These are the activations of a small neural network, seen along a few directions. Each row is one input.
Each table varies a few parts of the input and shows all the possible inputs, shuffled.
A made-up example of a description, with smaller parts first: one of 5 places around a ring, together with either a single point or one of 11 places along a line or (one of 3 separate values, together with one of 4 places along a line).
Shared parts are said once, and a part with two or three values counts as separate values.
In the rows, zero is written as 128.

Other details of the inputs vary at random and push rows far along two fixed directions, the same in every table; ignore that.

Table:
x1: [136  81 177 123 149  80 149 104 197 154 135 113]
x2: [103  82 170 115 165 114 179 109 179 158 178 135]
x3: [153  83 188  93 123 103 163  96 207 125 133 156]
x4: [143  95 126 162 135  87 227 180 122  16 130 149]
x5: [147 186  50 120 129 127 134 250  14  68  51 134]
x6: [127 151 108  60 166 144 110 212  79 167  94 113]
x7: [127 144  94  61 165 160 122 228  22 120 121 139]
x8: [157  58 157 149 101 107 163 176 100  49 180 107]
x9: [ 98  67 156 150 106  88 134  89 180 106 141 120]
x10: [104 111 108  46 138 113  80 246  54 111  68 139]
x11: [ 45 195  33 204 111 137 103  94 152 153 119 121]
x12: [ 87 174  81 177 149 151  67  52 113 184 160 133]
x13: [153 103 167 122 107 118 146  61 189  98 118 146]
x14: [145 150 139 206  90 109 195 103 181 101 138 124]
x15: [185 113 170 147  97 135 173  75 150  84 183 128]
x16: [144  59 160 177 134 100 149  84 137  72 162 146]
x17: [122  43 194 116 162  71 182 114 192 112 156 142]
x18: [ 61 159  88 144 167 133  59  44 146 185 102 142]
x19: [124 119  81  99 113 135  65 216  14  59  80 133]
x20: [111 206 103 189 110 166  63  47 136 209 143 109]
x21: [205  83 182  82 111 136 222 160 141  73 187 133]
x22: [179  90 172 147  90 131 153  67 158  67 145 150]
x23: [107 172  80 182 127 144  49  42 124 189 110 117]
x24: [145 147 136  47 143 130  75 236  71 122  50 140]
x25: [139 109 192 119 131 131 173 123 197 169 163 110]
x26: [155 160 119 122 107 155  68 163  55 101  75 134]
x27: [115 187  80 182 131 149  66  55 113 206 144 102]
x28: [191  74 205 103 108  94 162 178 124  49  86 131]
x29: [ 94  59 169 119 123 108 186 140 185 152 180 116]
x30: [ 85 191 101  92 145 179  89  69 180 219 131 130]
x31: [156 157  95  61 150 155 117 236  23 135 107 109]
x32: [ 94 229  51 177 109 160 116  65 162 156 100 157]
x33: [148 180 113  89 132 174 109 197  70 161 120 109]
x34: [106  88 144 150 110 128 176 119 166 147 211  99]
x35: [ 91 173  91 148 146 129  57  49 148 203  84 116]
Each input here is: one of 5 places along a line, together with either a single point or one of 6 places around a ring.
- Changing only the place on the line of 5 turns x30 into x2. The same change can be made to x22. Which row results? => x16
- List by row number the other rows that have the place on the line of 5 in common with x8. => x9, x10, x11, x19, x29, x34
- List by row number the other rows that have the place on the line of 5 in common with x35. => x1, x5, x6, x23, x27, x31

Table:
x36: [109 190  70 120 125 163 115 156  97 148 131 129]
x37: [161 104 144  80 144 114 153 198  94  54  70 150]
x38: [ 66 178  89 116 146 159  78  90 140 206 133 146]
x39: [155 153 116 125 121 158 142 167  88 117 142 115]
x40: [ 89 178  74 139 132 137 106 176  75 151 110 108]
x41: [177 106 141 153 121 127 139 124  95  84 153 118]
x42: [150 102 148 102 142 123 116  99 151 162 149 119]
x43: [100 172  91 126 134 124 100 160 113 167  96 118]
x44: [135  91 182 126 119 129 149  98 183 150 174 108]
x45: [ 90  98 148 207 108  79 134  23 215 134 154 122]
x46: [138  96 189 129 123 122 152 106 174 149 176 119]
x47: [112 166  99 109 118 146  94 106 144 147  86 153]
x48: [171  86 176 147  94 104 152  94 144  72 132 136]
x49: [133 165 125 119 112 155  85 106 129 157  80 136]
x50: [107  92 155 119 130 123 159  87 197 140 177 121]
x51: [105 187  83 173 120 175  70  83 109 167 138 116]
x52: [ 95 153  89 142 136 133  91  95 113 118  87 149]
x53: [159 127 138 113 120 120  90 141  84  89  91 140]
x54: [126 162  77 109 118 145 102 203  44  76 116 141]
x55: [103 121 140 161 124  99 120  97 178 146  99 124]
x56: [152  90 145 114 111 103 155 132 133  43 127 146]
x57: [179  68 189  85 150 113 148 171 108  97 144 128]
x58: [153  63 173  71 150  96 188 206  89  76 130 151]
x59: [114 146  98 141 143 136 154 144 119 117 150 123]
x60: [155 158 138 112 124 156 134 156 126 145 117 124]
x61: [114  81 154 118 148 114 167 122 159 134 152 130]
x62: [114  96 121 184 109 105 136 142 116  88 147 111]
x63: [146 176 102 127 134 148 119 132  84 149 130 105]
x64: [154 154 145 138 127 126 142  82 164 175 132 110]
x65: [110 128 146 174 133 115 178  49 228 170 172 122]
x66: [ 82 117 106 129 151 121  82 152 119 181 114 126]
x67: [ 94 156  70 159 137 146 102 117  90 126 133 139]
x68: [ 95  90 117 111 142 116 116 145 128 150 119 113]
x69: [186  88 181 110 118 115 151 141 128  87 102 141]
x70: [150 141 122  92 116 133 162 181 121 111 120 142]
- Changing only one part turns x67 into x51. The same change can be made to x65. Which row results? => x60
- Describe the family of inputs behind these rows. => one of 5 places along a line, together with either one of 2 separate values or one of 5 places around a ring
- Start at x66 and move only the place on the line of 5, one step at a time. The first step leads to x58. Which rows follow, in order? => x38, x46, x57
- Which other rows does x58 become when the choice among 2 separate values takes its other values? List them by row number. => x61

Table:
x71: [123 129 124 141 127 128 153 130 139 128 146 124]
x72: [134 119 140 132 128 129 143 123 139 141 158 116]
x73: [147 130 146 132 123 131 149 110 154 132 140 127]
x74: [144 123 146 142 116 124 144 101 157 116 130 133]
x75: [106 155 106 156 124 131 103  85 146 148 112 132]
x76: [155 105 154 117 124 119 180 161 133 100 148 124]
x77: [ 94 139 106 161 130 128 104  86 141 154 139 125]
x78: [123 159 114 127 131 151  93 103 125 167 128 123]
x79: [ 91 151  96 159 130 128 113  93 145 150 125 132]
x80: [118 103 148 114 137 110 144 120 164 136 124 134]
x81: [ 99 128 128 114 143 128  95 113 140 167 121 127]
x82: [172  98 153 100 119 120 138 175  88  71 114 133]
x83: [172  71 169 123 116 100 164 163 113  56 132 130]
x84: [114 182  61  74 143 165  67 229   7 125  76 131]
- Describe the family of inputs behind these rows. => one of 2 separate values, together with either a single point or one of 6 places around a ring
- Changing only the choice among 2 separate values turns x71 into x84. The same change can be made to x80. Which row results? => x81

Table:
x85: [187  35 212  64 134  88 184 210 116  77 135 119]
x86: [201  71 195  71 131 113 174 180 114  82 144 121]
x87: [ 78 157 105 120 142 140  37  69 130 176  82 146]
x88: [110 156 121 153 124 161 114  55 165 192 164 119]
x89: [163 103 132 139 116 114 130 159  81  63 119 134]
x90: [105 107 140 170 128 125 153  48 194 173 201 116]
x91: [146 117 134 160 117 118 172 157 116  69 128 130]
x92: [ 94 164 101 206 113 140  99  33 183 183 173 110]
x93: [ 69 153  95 125 155 128  98 104 150 195 128 122]
x94: [ 99 141 120 101 150 135 106 126 149 193 106 119]
x95: [148 153 107  72 135 160 137 208  69 106 103 140]
x96: [145 111 139 177 117 106 171  97 168  88 140 133]
x97: [ 87 158  82  93 148 142  63 168  67 171 103 118]
x98: [136 174  76 119 118 152  70 150  54 107  80 135]
x99: [123  58 196 144 121  74 168  57 231 109 140 149]
x100: [105 191  59 130 133 157  48 153  43 138  84 131]
x101: [110 127 126 120 135 134 156 159 128 135 153 130]
x102: [153 116 179 112 122 130 172 118 184 150 147 124]
x103: [156 159 103 110 115 130 125 195  59  59  74 143]
x104: [145 109 138 173 104 114 184 115 160  93 158 122]
- Changing only one part turns x100 into x91. The same change can be made to x86. Which row results? => x102
- Describe the family of inputs behind these rows. => one of 2 separate values, together with either a single point or one of 4 places along a line or one of 5 places around a ring
- Start at x86 and move only the place on the ring of 5, one step at a time. The first step leads to x85. Which rows follow, in order? => x97, x90, x88
